Each row below holds a small network's activations on one input, seen along a few directions.
In each table, some parts of the input vary, and every possible input appears once, in random order.
A made-up example of a description, with smaller parts first: one of 3 separate values, together with either a single point or one of 9 places around a ring or (one of 4 places along a line, together with one of 8 places around a ring).
Shared parts are said once, and a part with two or three values counts as separate values.

Rows:
R1: [  2   5  12  30 -43  15  22  -9 -53 -14 -10   1 -37]
R2: [ 23 -40  -7 -10  44 -24  -1  -4  50  42  46  -7 -15]
R3: [-19 -14   3  -3 -43 -29 -12 -16 -49  12  28 -18   7]
R4: [ 37  -7  14 -35  -8  39  -6   4 -23  25  -4  -8 -17]
R5: [-14  42  16  31  -2 -13 -14  36  23 -21 -52  19   5]
R6: [ 41 -55  -6 -24  42   7   2  -6  52  42  37  16 -25]
R7: [ 20  19  14  22 -18  17  25  22 -31  -9 -20  -8 -21]
R8: [ 33  -6  -7 -33 -20  -5 -18  -4 -10  32  28 -31  12]
R9: [-43  50 -64  -8  40  48  54 -51 -22  -6  21  -2  75]
R10: [-15 -18   6  49  39 -28   0  41  37 -41  16   6  -7]
R11: [ -5  19   2  43 -50 -10  17  11 -44 -41   8   9 -20]
R12: [-17   8   1 -15  -4 -42 -30   3  25  14 -36  -7  21]
R13: [-31  24  -1  -1 -11 -48 -36  24  30 -18 -29   2  23]
R14: [ 27   4  16 -17 -16  37  13   9 -26  -2 -16 -15 -27]
R15: [-53  36 -81   1  26  42  41 -72 -58 -14  29  14  55]
R16: [ -2  31  25  18   8   1  -6  10  11   6 -71  17 -15]
R17: [  6 -11  16  -8 -39  38   7 -20 -50  -8  -6  -9 -42]
R18: [ 37  -3  -6 -49   2   6 -39 -23  35  29 -39  11  -2]
R19: [ 12  33   5  34 -24  -6  18  44 -21 -37   0  -3  -4]
R20: [  9 -21  -3 -21 -41  -1 -28 -32 -37  33  38 -20  -1]
R21: [-28   6  -2   5 -51 -43 -11   2 -39 -27  35  -4   5]
R22: [ 11 -42  14  45  39   9  27  25  21  -8 -17   9 -20]
R23: [-81  48 -50 -11  26  57  43 -52  56   2 -22   5  77]
R24: [ -2  30   3  18 -26 -23   6  44 -15 -44  10   1   6]
R25: [ -2 -22   6  61  36 -12  12  42  29 -39  -1   3  -9]
R26: [ 29 -62  14 -17  50  20  17   7  35  35   8  23 -29]
R27: [ 20 -55  18   1  43  22  30  15  28   5  -9  13 -29]
R28: [ 11  15  23 -21  12  16  -7  -3  15  13 -70  12 -22]
R29: [ 25 -25  -1 -30 -41  36 -38 -34 -36  28  30  -8 -14]
R30: [-27  37  10  20  -7 -28 -28  35  32 -32 -42  24  13]
R31: [-26 -13  -1  27  40 -51 -15  29  37 -17  39 -11  -7]
R32: [-15 -35   3  11  49 -45   0  12  32  24  36 -13  -8]
R33: [  0   0   1 -14 -20 -32  -5  14 -25  14  18 -31  21]
R34: [ 24   3  17 -38  16  14 -22 -15  20  33 -61  20 -17]
R35: [ 14 -22  14 -24 -30  43 -16 -26 -48  22   6  -2 -31]
R36: [-10  19  -2  -5 -28 -43  -8  32 -16 -26  25 -18  18]
R37: [ 19   1 -11 -38  -5 -24 -36 -21  41  29 -29  -5  11]
R38: [ 49 -11  -5 -42 -19  30 -27  -7 -11  28  20 -16  -1]
R39: [-39  13  -8  19  85  38  66 -80  41 -16  36  14  80]
R40: [-19  16   1  27 -51 -26   6  13 -38 -48  20  14 -10]
- What do these inputs look like to the network? => one of 4 places along a line, together with either a single point or one of 9 places around a ring
- Changing only the place on the line of 4 turns R1 into R22. The same change can be made to R20. Which row results? => R2
- Which other rows agree with R23 in the place on the line of 4? List them by row number. => R5, R12, R13, R16, R18, R28, R30, R34, R37
- Which other rows agree with R24 in the place on the line of 4? List them by row number. => R4, R7, R8, R9, R14, R19, R33, R36, R38

Rows:
R41: [-16   9 -15   8   7  15  18 -12  -4 -13  14   2  16]
R42: [-26  30 -12   9 -15 -11   7  -3 -15 -22   5  -4  27]
R43: [ 24 -26   9 -21  28   8 -11  -9  40  29 -11   7 -11]
R44: [ 22 -12  15  -7 -12 -10 -13  19  -4  10   1 -12 -17]
R45: [ 31 -28   7 -20   6   4 -16   0  13  23   5   2 -20]
R46: [-30  23 -28   4   5   8  16 -25 -11 -11  16   1  32]
R47: [-27   9 -15   7  27  17  20 -19  20  -7   0   8  28]
R48: [ 20 -22   3 -17   9  12   0  -9   2  23  12  -5  -8]
R49: [ 12 -21   6 -19  31  14   3 -19  28  30  -3   1   1]
R50: [-50  14 -37  24  78   9  47 -30  43 -12  17  13  57]
R51: [  0   5  15  18 -34  -9  -4  18 -25 -21  -1  -1 -18]
R52: [ 32 -27  29  -5 -36 -18 -25  27 -24  12  -4 -12 -46]
R53: [-13  10 -11  -4  29  19  13 -18  18   5 -15   7  19]
R54: [-13  18  -1  15 -14  -5   7  12  -7 -24   4  -2  10]
R55: [-42  23 -28   3  24  10  19 -30  13  -5   2   4  44]
R56: [ 33 -18  20  -9 -16 -19 -31  30   6  10  -6  -4 -31]
R57: [-12  17   4  15 -35 -15  -6   3 -33 -22   3  -2   1]
R58: [ 13   4  17   9 -35 -11 -11  22 -29  -9 -15   0 -27]
R59: [ 42 -34  35 -10 -40 -29 -44  40 -15  14 -12  -4 -63]
R60: [ -2   9 -13  -3   8  16  11 -11  -7  -1  -1   3   8]
R61: [  1  17   2   5 -13  -4   0  15 -11 -11 -11  -2   1]
- What do these inputs look like to the network? => either a single point or (one of 4 places along a line, together with one of 5 places along a line)
- Start at R42 and move only the place on the line of 5, one step at a time. The first step leads to R54. Which rows follow, in order? => R61, R44, R56

Rows:
R62: [ 21   4  20   2 -67   2 -24   9 -49 -12 -17   1 -41]
R63: [  7  -3  21   7 -64 -43 -37  41 -38 -14   6  -8 -37]
R64: [-20   9 -19  14  -5  11  26 -18 -47  -9  41 -15  23]
R65: [-26  19 -33  15   6  16  30 -15 -24 -28  48  -7  36]
R66: [ -1 -40 -11  -2  40  10  20 -27  16  28  30  -2   3]
R67: [-24  51 -35 -18  -8  29  21 -41 -25   0 -15   1  42]
R68: [-12 -29 -26   0  51  10  19 -28  40   9  38  11  14]
R69: [-26  44 -43  -5   3  26  23 -31  -9 -21  15   3  56]
R70: [ 60 -31  44 -18 -10  -2 -24  26  16  25 -17  -6 -48]
R71: [ 60 -29  36 -22  -9  16 -22  21  11  27 -23  -2 -51]
R72: [ 48 -35  34 -14  -5 -37 -33  51  19  29   0  -5 -44]
R73: [ 17  -1  20   3 -65  -7 -27  17 -48 -11 -12   2 -39]
R74: [-67  52  -6  69  21 -29  38  49  30 -71 -27   9  37]
R75: [ -3 -18  -6 -28  33  24  11 -37  12  36  -9  -5  10]
R76: [-47  19   1  66  81 -48  19  35  83 -46 -32  30  24]
R77: [-18  24 -19  -8 -12  18  21 -34 -47   3   1 -10  22]
R78: [ 56 -39  41 -13 -11 -25 -33  42  16  23  -9  -7 -44]
R79: [ 11  -4  28   7 -69 -35 -35  29 -41 -18   1  -9 -34]
R80: [-14   8 -19 -33  38  39   1 -46  32  37 -27   6  31]
R81: [-21  -1 -29 -22  49  26   6 -41  52  12   7  15  39]
- Changing only one part turns R73 into R70. The same change can be made to R64. Which row results? => R66
- What do these inputs look like to the network? => one of 2 separate values, together with either a single point or one of 4 places along a line or one of 5 places around a ring
- Change only the choice among 2 separate values in R80. List by row number the other rows that result. => R67

Rows:
R82: [ 49 -27  26 -54 -18  35 -40 -25 -21  62 -42 -16 -26]
R83: [-51  43 -24   5 -34  42  30 -47 -52 -37  14  12  22]
R84: [ 13   9   0 -41 -79 -69 -63  36 -41  26  55 -43 -14]
R85: [ 57 -84  15 -27  22  -7 -40 -12  40  62  39  14 -45]
R86: [-13 -32  14   7  66 -26  -4  44  97   6 -18  26   4]
R87: [-71  19 -49  -4 -39 -61  -7 -37 -37 -31  49 -17  78]
R88: [ 48  -3  41 -45 -60  41 -24  -7 -53  36 -37 -12 -26]
R89: [-57  16 -30  48 -23  32  38 -20 -52 -37  36  -4  12]
R90: [ -8   0  25  66  32 -37  11  65   2 -52 -12   9 -21]
R91: [ -7  32   5  -8  13  -8  -4   4  47  18 -97  16   3]
R92: [ -7 -14 -40  -7  73  28  39 -37  58  20  56   3  71]
R93: [-32  50   3  26 -38 -95 -61  43  14 -34  -1 -17  32]
R94: [-14   0  -2 -16  52  -1  -8  14  95  19 -68  12  -1]
R95: [-37  52 -26 -22  -6  55  24 -64 -45   3 -10  23  38]
R96: [-15 -25  37  37  65 -38  15  54  54 -30  -1  12 -15]
R97: [ -9  20 -57 -40  77  56  30 -61  45  22  10  -1  61]
R98: [-42  -2 -21  56  22  10  59 -18 -30 -20  52 -15  19]
R99: [ 53 -49  15  10 -21 -22   5  33 -45   8  35  -9 -64]
R100: [ 44  -3  27 -33 -80  24 -14  15 -60  -7  -5 -20 -40]
R101: [  0  53  21  32 -43 -10  -4  27   1 -59 -53  16 -10]
R102: [ 45 -27   7   2 -66   7  -7  45 -66  -7  18 -12 -51]
R103: [ -4  27  13  65 -18 -15  -5  61 -13 -65 -28  15 -17]
R104: [-26 -17 -15  31  61   9  66 -29  22  -6  70 -16  41]
R105: [ 54 -76  27  -9  12 -28  -6   5   7  25  52  -2 -65]
R106: [-20  42 -50 -40  43  53  24 -69  -8  22 -18  13  56]
R107: [ 51 -59  17 -51  17  28 -51 -34  29  64 -12 -11 -40]
R108: [  0  55  23  13 -30  -2  -3  13  12  -8 -86  23  -1]
- Changing only one part turns R88 into R95. The same change can be made to R105. Which row results? => R104
- What do these inputs look like to the network? => one of 3 separate values, together with either a single point or one of 8 places around a ring
- Start at R90 and move only the place on the ring of 8, one step at a time. The first step leads to R103. Which rows follow, in order? => R101, R108, R91, R94, R86, R96
